Each row below holds a small network's activations on one input, seen along a few directions.
In each table, some parts of the input vary, and every possible input appears once, in random order.
A made-up example of a description, with smaller parts first: one of 2 separate values, together with either a single point or one of 9 places around a ring or (one of 6 places along a line, together with one of 8 places around a ring).
Shared parts are said once, and a part with two or three values counts as separate values.

Other details of the inputs shift rows strongly along two fixed directions, in all tables alike. That doesn't count.

Table:
row 1: [ 35   6  29  -5  53   7  13 -24   1 -42  -2]
row 2: [-44 -24  -7  12  40  35 -17 -35  -6  35 -12]
row 3: [ 71  30  -4 -44 -51 -23  31  43  27  21  28]
row 4: [-68 -12 -40 -19  11  40 -26 -11  -5   3 -26]
row 5: [-38 -24   4  44  19  32 -11 -27 -36  29 -44]
row 6: [-33  23  -1 -10 -71   7  13  31  20  78  30]
row 7: [ 35   6  -1 -32 -60 -66  26  33  19 -24  43]
row 8: [-50  -7 -17  15  17  44 -62  -1  -9  12  12]
row 9: [-54 -16  -5   7  42  12 -27 -36  -7  38 -15]
row 10: [ 39  -8  30 -25 -20 -69  53  29  18   8  36]
row 11: [-49 -31   1  11  28  18 -31 -35  -2  33 -27]
row 12: [ 34  -3  18 -13  53 -27  -7 -24  11 -41 -17]
row 13: [-44 -23   7  16  30  48 -15 -32 -12  30 -11]
row 14: [-51 -18   7   3  39  38 -14 -33 -18  35  -7]
row 15: [-59 -23 -42 -24 -63 -29  20  40  17  50  12]
row 16: [ 36  20   4   3  22  11 -29  -6   8 -67  15]
row 17: [ 36  -9  31 -14  45   1   5 -22   2 -45 -13]
row 18: [ 20  16 -17  -5  17  -9   3   5 -17 -73 -47]
row 19: [-52  32  -1  -9  -2  33 -60 -20   4  33 -29]
row 20: [ 43  13  21  21  51 -18  16 -19 -22 -43 -26]
row 21: [ 46   4  17  25  46 -15  13 -18 -18 -43 -33]
row 22: [ 32 -10  30 -17  42 -21  -8 -22   6 -45 -23]
row 23: [ 11  12 -13 -38  19 -19 -20 -10   8 -71 -20]
row 24: [ 40  -8  29 -10  47  -1   5 -24   8 -45 -12]
row 25: [ 39   7   0 -30 -57 -45  39  33  15 -25  53]
row 26: [-42   0 -19  51   7  35 -55   5 -34  10 -14]
row 27: [-40 -21 -10  27  38  43 -12 -36   0  33 -12]
row 28: [-29 -21   4  35 -43 -18  51  24 -24  79  16]
row 29: [ 37   7 -15 -25 -51 -37  58  40  29 -31  38]
row 30: [ 42  -6  28   0  43   9  11 -23   9 -48 -13]
row 31: [ 30  -5  36 -24  45 -22 -10 -20   0 -44 -17]
row 32: [ 79  36  -6  -8 -60 -32  37  49   2  19   2]
row 33: [-11   8 -29 -24 -68  -6  -4  33  18  94  13]
row 34: [ 40  57  23 -15  15  22 -19 -10  20 -46 -13]
row 35: [-63  -9 -43  -4   9  48 -21 -13   0   1 -26]
row 36: [ 63 -12  26  23 -34 -58  71  33   2  -2  10]
row 37: [-56  -5 -20   9   5  22 -70 -16  -8  12  -1]
row 38: [ 52  14   4  21 -58 -53  31  52  -4 -20  37]
row 39: [-49 -26  10   1  32  40 -20 -31 -17  32 -12]
row 40: [ 44  10  -3 -15 -58 -37  44  32  21 -28  53]
row 41: [-25 -38  -2  25 -43   1  46  15  19  76  31]
row 42: [ 16  13 -12 -36  22   3  -7 -10   4 -72 -10]
row 43: [ 42   2  34  14  38 -10  10 -14 -29 -46 -32]
row 44: [-42 -18 -19   9 -58 -24 -16  50  13  59  49]
row 45: [ 32  23  -1  10   5  -7 -14 -12 -29 -72 -21]
row 46: [-25  29  -3  26 -81  -2  19  37  -5  77   4]
row 47: [ 39   9  20   0  59   0  14 -26   9 -43   0]
row 48: [-16  22 -30  -4   4  70 -45 -20   1  45 -24]
row 49: [-43 -11 -40  19 -75 -14  37  36 -15  47   7]
row 50: [ 36  17   6   7  31  12 -35   9  10 -66  17]
row 51: [-36 -25  -5   5 -27 -14  45  15   9  83  43]
row 52: [-51  -3 -19  11   8  43 -57 -16 -11  11  10]
Each input here is: one of 4 places along a line, together with either one of 2 separate values or one of 5 places along a line or one of 6 places around a ring.
- Changing only the place on the line of 4 turns row 47 into row 20. The same change can be made to row 13. Which row results? => row 43
- Changing only the place on the line of 4 turns row 38 into row 16. The same change can be made to row 36. Which row results? => row 41
- Which other rows agree with row 3 in the place on the line of 4? List them by row number. => row 2, row 4, row 6, row 8, row 14, row 17, row 24, row 25, row 39, row 42, row 51, row 52
- Which other rows does row 19 become when the choice among 2 separate values takes its other values? List them by row number. => row 33
- Which other rows does row 48 become when the choice among 2 separate values takes its other values? List them by row number. => row 34
- Which other rows does row 22 become when the place on the ring of 6 takes its other values? List them by row number. => row 9, row 10, row 11, row 12, row 31

Table:
row 53: [-53 -47 -10  20 -20 -11  38  10   4  84  31]
row 54: [-25  11 -11   8  45  70 -68 -47 -13   8 -46]
row 55: [-38  -8   8  37  59  59 -31 -55 -37   0 -54]
row 56: [-28  16  -2  17  48  69 -71 -45  -9   8 -39]
row 57: [-37  22 -10  30  43  66 -69 -33 -32  -8 -36]
row 58: [-45 -39   1  17 -23  -9  33   9  -3  95  25]
row 59: [ 92  19  37   6  65 -23  17 -17 -13 -85 -28]
row 60: [  64   22   11  -38   41  -27  -10   -1    8 -114  -27]
row 61: [ 75   7  54 -21  67 -23  18 -28   3 -89 -17]
row 62: [-35  -4 -29  21 -64  18  13  28 -12  76  20]
row 63: [  71   19   14  -40   51  -14   -8  -17   20 -108    1]
row 64: [-47   6 -28  19  31  53 -68 -41 -34 -24 -46]
row 65: [ 65  17  -2 -22 -73 -81  65  61  18 -33  34]
row 66: [-45 -13  -7   0 -49   7   3  16  11  86  40]
row 67: [-59 -23 -23   3 -46   6   9  19  20  68  48]
row 68: [-56 -28   7  15  73  50 -31 -61 -16  -8 -35]
row 69: [-60 -29 -36  -1 -59  -4  10  29   3  61  19]
row 70: [ 73 -22  25  -5 -31 -89  85  50  18 -12  46]
row 71: [-40 -29   7  30 -38   5  41   9   0  93  11]
row 72: [-41 -16  -6  38  65  38 -42 -53 -38  -2 -52]
row 73: [-39  19 -22  11  39  66 -57 -39 -30  -8 -54]
row 74: [-54  -9 -28  29 -69  -1   3  29  -8  60  25]
row 75: [-53  12 -17  30  36  48 -75 -35 -32 -24 -37]
row 76: [-35  20 -11  -1  47  61 -62 -45  -8   9 -60]
row 77: [-32  15 -12   0  46  64 -63 -47  -9   8 -55]
row 78: [-34  -2  -8  21 -53  11   0  26  12  91  27]
row 79: [ 65   1  13 -15 -58 -77  51  69  27 -32  61]
row 80: [-38   0 -21  29 -62  17   9  31  -8  76  27]
row 81: [-49 -15 -16 -17 -51   2  11  13  11  86  24]
row 82: [ 62   6  16 -27 -46 -72  60  56  44 -25  74]
row 83: [ 71  18  21 -52 -53 -75  66  50  37  -5  43]
row 84: [ 84  29  30 -44  47 -13 -14 -20  11 -90  -7]
row 85: [-52  -8 -17  14  45  55 -74 -35 -19 -23 -30]
row 86: [-48 -11  -4   2 -47   3  -1  19   9  86  42]
row 87: [-65 -19 -32 -14 -46  -1  19  19  21  70  27]
row 88: [ 71  -9  30   3 -50 -82  92  44  12 -19  35]
row 89: [  66   41    8  -25   30  -30   -8   -4   -4 -115  -36]
row 90: [ 66 -22  32  -8 -40 -82  91  47  20 -20  45]
row 91: [-63 -24 -33 -13 -47   1  18  17  20  68  32]
row 92: [ 93  17  44  -3  71 -23  14 -21   1 -76 -28]
row 93: [ 82  51  15 -24  37 -11  -2  -2  -4 -99 -35]
row 94: [  73   14   11  -28   39  -19  -16   -4    3 -116  -12]
- Changing only one part turns row 89 into row 93. The same change can be made to row 64. Which row results? => row 62
- What is each input in this table made of? => one of 6 places around a ring, together with either one of 2 separate values or one of 5 places along a line
- Which other rows does row 68 become when the choice among 2 separate values takes its other values? List them by row number. => row 53
